These are the activations of a small neural network, seen along a few directions. Each row is one input.
In each table, some parts of the input vary, and every possible input appears once, in random order.
Descriptions start from the smaller parts, as in this example, which fits no table here: one of 5 places around a ring, together with either a single point or one of 9 places around a ring or (one of 3 separate values, together with one of 4 places along a line).
Shared parts are said once, and a part with two or three values counts as separate values.
(in the rows, 128 means zero)

Other details of the inputs shift rows strongly along three fixed directions, in all tables alike. That doesn't count.

Table:
R1: [102 126 102  69 129 111 113 140 160 118 134]
R2: [170 164  84  41 124  66  91 140 142 120 148]
R3: [157 125 131   8 136  86 113 183 151 125 160]
R4: [125 126 115  65  89 117 124 130 143 142 150]
R5: [121 133  70  60 138  69 121 138 158 126 164]
R6: [139  69 179 145 140 161 118  84 140  79  72]
R7: [125 164 103  36 174  62 125 178 165 101 201]
R8: [150  84 154 180 131 148 126  88 158  99  68]
R9: [191 102 166 121 116 124 120 121 145 137 127]
R10: [166 140 128 155  95 153 165 130  58 193 143]
R11: [183 154 116 165  78 133 175 134  79 202 157]
R12: [ 21 229  91 181 179 133 114 159 130  77 139]
R13: [137 184 102 161  88 141 129 102  61 184 133]
R14: [126 132  92 161  71 135 151 132  83 209 119]
R15: [ 30 161  99 199 159 152 142 141 135 112 122]
R16: [115 140  87 157  90 143 152  99  78 201 144]
R17: [149  60 166 133 146 153 107  87 141  93  63]
R18: [111 139 123 124 103 136 130 112 105 151 178]
R19: [141  90 119 117 134 118 125 116 109 141  96]
R20: [168  88 179  91 126 138 101 145 154 119 104]
R21: [ 98 151 128 124 170 133 138 186 130  98 137]
R22: [143  91 164 159 132 139 127  94 168  77  88]
R23: [ 10 200 138 207 222 147 154 153 120  70 164]
R24: [151 139 146 154  85 155 142 107  77 202 159]
R25: [160  92 156 112 124 117 112 115 163  92 130]
R26: [150  78 141 161 149 117 126 118 150 102  65]
R27: [116  94 178 169 128 170 114 125 150  86  91]
Each input here is: one of 3 separate values, together with either a single point or one of 8 places along a line.
Q: Changing only the choice among 3 separate values turns R10 into R11. The same change can be made to R18. Which row results?
A: R25
Q: Change only the choice among 3 separate values in R5. List by row number the other rows that result.
A: R15, R16
Q: Change only the choice among 3 separate values in R6. List by row number the other rows that result.
A: R4, R22

Table:
R28: [111 154 135  96 128 125 129 164 128 129 186]
R29: [105 132 128 161 104 167 137  95 108 153 107]
R30: [126  78 140 145 168 136 122 132 151  69  78]
R31: [ 89 179 100 184 114 140 145 148 103 157 144]
R32: [123 149 119 112 170 106 109 131 137  90 132]
R33: [ 75 123 104  91 165 116 132 138 176  86 146]
R34: [ 93 140 119 189 122 148 155  92 127 154 149]
R35: [164 107 117  83  77 101 115 118 139 154 136]
R36: [ 71 165 103 176  94 156 146 121 125 161 153]
R37: [131  96 115  78 115 122 130 118 135 155 131]
R38: [ 99 151 100  89 108 103 123 131 160 137 174]
R39: [145 100 125 143  97 123 146 104 128 145 120]
R40: [161  86 140 133  91 137 147  97 142 146 112]
R41: [ 92 155 114 180  98 169 150  99 115 144 127]
R42: [162 108 172 151 146 135 116 141 155  96  76]
R43: [156 117 126 106 103 120 115 138 104 170 113]
R44: [164 100 168 127 113 149 147 136 114 138 134]
R45: [118 113 140 117 136 125 104 109 168 111 129]
R46: [159 106 139 112  92 135 127  93 143 126 109]
R47: [113 158 129 123 171 108 112 153 154 106 141]
R48: [121  84 156 142 134 144 103 114 139 109  73]
R49: [174 116 115  96  81 114 117  86 112 167 136]
R50: [165  97 112  84 104  97 125 103 131 159 145]
R51: [127 148 139 121 186 116 111 137 151  78 115]
R52: [101 137 126 175 149 131 112 121 134 111 127]
R53: [ 97 147  93 103 124 119 125 123 133 115 140]
R54: [148  79 152 147 131 146 103 128 145  92  67]
R55: [154 119 141 132 149 118 141 144 143 114 108]
R56: [171  70 160 149 148 142 128 131 139  95  58]
R57: [145 110 126 136 124 131 139 132  99 159 105]
R58: [ 85 120 101 107 154 111 132 136 155  97 138]
R59: [130 140 133 112 153 129 119 142 121 116 102]
R60: [150 123 100  87 108 119 118 127 117 129 124]
R61: [ 86 125 115 111 148 117 108 140 163  87 125]
R62: [150 142 150  99 118 128 133 138 121 121 164]
R63: [ 79 136 122 152 144 143 122 111 118 109 106]
R64: [105 150 146 100 159 134 126 155 135  83 163]
R65: [ 82 110 136 104 160 130 100 131 169  90 112]
R66: [138 163 141 208 115 159 154 119 103 141 101]
R67: [118 159 133 189 107 157 144 137  89 183 114]
R68: [174  97 164 147 138 137 116 117 137  83  62]
R69: [ 96 173  92 100 147  87 121 166 146 113 171]
R70: [160 129 106 101 113  95 144 142 121 152 145]
R71: [160 116 116 100  82 107 112 103 125 174 146]
R72: [109 143 118 118 177 116 138 165 150  99 129]
R73: [142 128 138 129 173 114 129 140 146 110 122]
R74: [115 158 140 102 139 116 122 150 132 130 195]
R75: [162 110 180 127 115 141 127 138 134 119 133]
R76: [135 141 130 120 138 125 121 160 141 124 118]
R77: [112 170  94 108 139  92 116 148 129 142 176]
R78: [175 122 106  83 101 104 111 107 111 151 141]
R79: [150 116 106  95  87 119 113 131 101 179 129]
R80: [120 125 167 113 154 145 119 141 120  96 131]
R81: [130  96 143 141 148 148 107 115 119  93  68]
R82: [ 97 158 110 200 108 141 140 125 112 142 138]
R83: [ 87 119 116 161 159 137 135 131 115 117 111]
R84: [148 124 180 139 143 149 123 118 123 101 133]
R85: [106 136 158 118 143 139 121 154 122 123 153]
R86: [ 87 149 127  86 161 117 139 164 123 124 190]
R87: [153 107 141 150 154 121 128 122 131 117 106]
R88: [115 130 121 218 112 151 163 111 103 143 117]
R89: [150 106 111 109 134 105 124 117 129 134 139]
R90: [107 153 120 162 148 142 132 136 120 100 107]
R91: [159 142 129 135 115 142 136 134 113 141 105]
R92: [170 111 153  89 111 119 144 142 126 140 163]
R93: [174 111 158 105 111 127 141 125 113 159 163]
R94: [144 132 115  89 126 116 116 135 105 139 115]
R95: [158 129 113  96  84 123 123  86 123 168 148]
R96: [ 82 177  97 183  99 136 153 103 106 147 153]
R97: [122 147 125 213 100 158 149 100  94 136 108]
R98: [172 117 124  97 110 121 140 141 103 183 118]
R99: [ 60 151  87 132 140 118 146 130 115 150 159]
Q: Changing only one part turns R77 into R32. The same change can be made to R54. Which row results?
A: R60
Q: Changing only one part turns R43 into R57. The same change can be made to R75. Which row results?
A: R92
Q: What do these inputs look like to the network?
A: one of 3 separate values, together with one of 4 places along a line, together with either a single point or one of 5 places along a line
Q: Change only the place on the line of 5 in R45. List by row number the other rows that result.
A: R47, R52, R71, R77
Q: Change only the choice among 3 separate values in R95. List by row number the other rows that result.
A: R34, R45
Q: Change only the choice among 3 separate values in R79. List by row number the other rows that result.
A: R81, R83
Q: Which other rows agree with R93 in the choice among 3 separate values and the place on the line of 4? List them by row number.
A: R34, R50, R73, R87, R89
Q: Which other rows agree with R96 in the choice among 3 separate values and the place on the line of 4? List them by row number.
A: R46, R62, R66, R68, R97
